Read these off the matrix that follows. Rows and columns are numbered from 1.
1) The entry just left of the largest entry?
2) The entry in the top-left corner?
3) The entry at row 1, column 2?
4) The entry in the bottom-left corner?
5) The entry in row 3 and column 1?
6) The bottom-right entry?
[[5 4 4 5 5 3 4 5 4 4 5 5 4 4 4 5]
 [5 4 4 5 5 3 5 5 4 5 5 4 4 4 4 5]
 [5 4 4 5 5 2 5 6 4 4 5 4 3 3 4 6]
 [7 3 3 6 5 4 6 6 4 5 5 4 3 5 3 8]
 [4 5 5 4 4 3 5 5 4 4 5 4 4 4 5 5]
 [6 3 3 6 5 3 5 6 4 5 5 4 3 4 3 7]
 [6 3 3 6 5 3 5 6 4 5 5 4 3 4 3 7]
 [5 4 4 5 5 5 4 5 5 4 4 5 4 5 4 5]
 [6 4 4 5 5 2 5 6 4 5 5 4 3 3 4 7]
 [6 3 3 6 5 3 5 6 4 5 5 4 3 4 3 7]
 [5 4 4 5 5 5 4 5 5 4 4 5 4 5 4 5]]
1) 3
2) 5
3) 4
4) 5
5) 5
6) 5

Read these off the grid that follows.
1) Read off the largest entry in the first column.
2) Read off the entry in the top-left corner.
3) Read off the entry directly below the centre entry.
4) Read off the entry directly above -371.
5) Read off the last entry, reading row by row.
6) Read off the 2nd entry, reading row by row.
7) Read off the entry directly below the largest entry.
8) Read off the smallest entry in the last column.
[[150, -133, 454, -109, -112, 28, -241, 266, -260, 241, -198, 282, 207],
[-91, 572, 434, -571, -13, -497, -249, 516, 480, 114, -53, 482, -36],
[-432, 329, 330, 330, 13, 69, -393, -540, -54, 353, 286, -239, 157],
[281, -233, -164, 548, 88, 51, 303, -280, -435, -153, 65, -168, -129],
[-371, 365, -236, -394, -508, -157, 471, 125, 258, -581, 210, 114, -557],
[-451, -189, -186, -257, 351, 333, 156, -462, -414, -228, 422, -241, 541],
[390, -36, -96, 559, 438, 205, -391, -101, 178, -18, -250, -167, 223],
[-195, 385, 177, 406, -355, 248, 149, -495, -77, 435, -356, -379, 449],
[-41, 227, 104, -397, 222, 126, 488, 300, -465, 161, -465, -509, -28]]
1) 390
2) 150
3) 156
4) 281
5) -28
6) -133
7) 329
8) -557

Read these off the grid that follows.
1) Give the top-left entry.
2) Give the entry in the top-right corner.
3) Give the smallest entry in the first row.
4) Give the second entry in reading order.
5) Give the 4th entry from the end, reading row by row.
6) Give the 3rd-last entry, reading row by row.
7) Give the bottom-left entry.
8) Give the minimum.
0.043,0.059,-0.039,-0.019,0.103,-0.025,-0.002,-0.009,0.057,-0.041,0.020
0.039,0.033,0.075,-0.016,0.164,-0.036,-0.033,-0.041,0.024,0.008,0.052
0.036,0.049,-0.065,-0.024,0.011,-0.021,0.002,-0.005,0.036,-0.063,0.018
0.011,-0.004,-0.026,-0.038,-0.081,-0.028,-0.021,-0.028,-0.055,-0.076,0.067
0.051,0.063,0.030,-0.010,0.182,-0.030,-0.015,-0.022,0.072,0.002,0.021
0.015,-0.003,0.046,-0.023,-0.157,-0.021,-0.032,-0.036,-0.050,-0.033,0.038
0.041,0.038,0.081,-0.011,0.118,-0.031,-0.031,-0.038,0.031,0.015,0.035
0.009,0.001,-0.047,-0.030,-0.305,-0.009,-0.010,-0.013,-0.056,-0.085,0.016
0.041,0.057,-0.048,-0.016,-0.014,-0.017,0.003,-0.003,0.050,-0.047,-0.001
0.033,0.022,0.064,-0.022,0.157,-0.038,-0.034,-0.043,0.005,-0.005,0.067
0.039,0.039,0.074,-0.006,-0.021,-0.020,-0.026,-0.030,0.027,0.011,0.006
0.026,0.014,0.073,-0.014,-0.087,-0.021,-0.032,-0.037,-0.017,-0.006,0.026
0.036,0.041,0.032,-0.005,-0.169,-0.008,-0.013,-0.016,0.023,-0.012,-0.022
1) 0.043
2) 0.020
3) -0.041
4) 0.059
5) -0.016
6) 0.023
7) 0.036
8) -0.305

Questions about the matrix below.
1) Report the last entry of the smallest entry's row.
2) Report the smallest entry in the first row.
3) Report the entry directly above 457.
4) Report the top-left entry.
5) Report the second smallest entry.
6) Report the last entry, reading row by row.
7) Report the entry directly above the smallest entry.
8) Report the entry in the bottom-left corner.
[[  17  413   46   28   21   12  121    4  -32  -24  449  -19  -16]
 [ 428  440   -8  405  435    0 -257   15  423  448    5   28  451]
 [  17  -20  450   30  -10  428 -178    1    3  416  416  437  457]
 [  11  -24  429  448  -19  -13 -316    0   24  -20  451  395  -18]
 [ 413  431  422  445  -22  -18  214  452   -9  430   -1  423    3]]
1) -18
2) -32
3) 451
4) 17
5) -257
6) 3
7) -178
8) 413

arr =
[[ 244  -21   11 -120 -200 -127  106   62  195   87 -121  -66   56   73
   -95]
 [  88   96  150 -260 -143 -230   57  -77  152 -136 -269  122  169   55
   -75]
 [ -49 -139   88 -323  -57 -519 -132   71  106  -86 -171   68  110  125
   151]
 [ 199  260  272 -221 -216 -247 -141  204  182 -109   14  126 -226  -46
    -5]
 [ 212   78  202 -386    6 -154  111   64  110   10 -121  237 -120  145
   190]
 [ -41  153   16 -156  -22 -356  269 -177  199  -96 -318  -43  171  123
  -170]
 [-123   29   -5  -88  -67 -199  -60 -124   71 -163 -258 -142  -91   98
    66]
 [  17  234   83  100  106 -251   -9   33  266    7 -261  276  -71  -25
    18]
 [ -37   94  230   38 -198 -194   21  190 -107 -234 -232  -26  -20 -108
   109]
 [ 181 -161   79 -128   58  -69   49 -175 -376 -132  197  -27 -143 -203
  -123]
 [ 393  -98  -52  -72  129  169  154  -19  130   23  158 -125   -8 -181
   118]
 [  57   83  105 -270   72 -241 -194  150  271 -130 -231   57   36  124
   -72]
 [  61  105  155  118   39 -294   41  139  -15 -163  -30  200   28  120
    -1]
 [  85  -81  146 -171  -76 -287  -15  198 -141 -224    9 -144  168  -82
   -55]]
Give the 4th entry in reading order.
A: -120
The entry just left of -130: 271
Give the entry just right of 271.
A: -130
Give the minimum.
A: -519
The 3rd entry in reading order is 11
Give the entry just right of -108.
A: 109
Give the entry just left of -258.
A: -163
Give the entry just left of the smallest entry.
A: -57
Give the entry just left of -25.
A: -71
The 2nd smallest entry is -386
Give the entry just right of 152.
A: -136
Give the first entry in reading order.
A: 244
Give the entry just right of the smallest entry.
A: -132
Give the second largest entry.
A: 276
Give the entry just right of the largest entry.
A: -98
The entry just right of -82 is -55
The entry just right of 87 is -121

B = [-340, -288, -208, -79, -178, -117, 18, -46, -81, -80, 34, -75, 322, 387, 537, 174]
The last entry?
A: 174
The entry just right of -340?
A: -288
The third entry from the left is -208
The 3rd entry from the end is 387
The second entry from the right?
A: 537
The 1st entry from the left is -340
The 4th entry?
A: -79
The entry just left of -46?
A: 18
The entry just left of -81: -46

Questions about the table below.
1) Give the entry just right of the largest entry.
2) Give the entry just left of 7.19.
3) Give the entry just left of 4.42.
4) Give the entry just left of -19.03.
5) Give the entry just right of the smallest entry.
6) Give the entry just left of 10.94.
[[8.17, 8.41, 8.21, 9.61, 8.17, 8.20, 8.17, 8.12, 8.27], [6.69, 5.81, 8.31, -19.03, 9.96, 8.92, 9.29, 4.42, 5.74], [12.30, 1.83, 9.18, 6.33, 9.47, 10.94, 11.07, 14.57, 7.19], [6.25, -0.32, 6.14, 6.95, 7.75, 9.14, 8.93, 4.14, 1.91]]
1) 7.19
2) 14.57
3) 9.29
4) 8.31
5) 9.96
6) 9.47

Read these off the row that follows.
1) Give the first entry from the right.
2) Give the entry just left of -356.
[ 702 -238 -164 -356 -555]
1) -555
2) -164

Questions about the matrix below.
1) Which number is the last entry in the row that holds the smallest entry?
2) Which number is the centre entry?
3) Which number is the entry directly below 447?
4) Which number is the first entry, reading row by row?
602  634  686  638  739
792  260  163  584  447
386  648  682  515  478
1) 447
2) 163
3) 478
4) 602
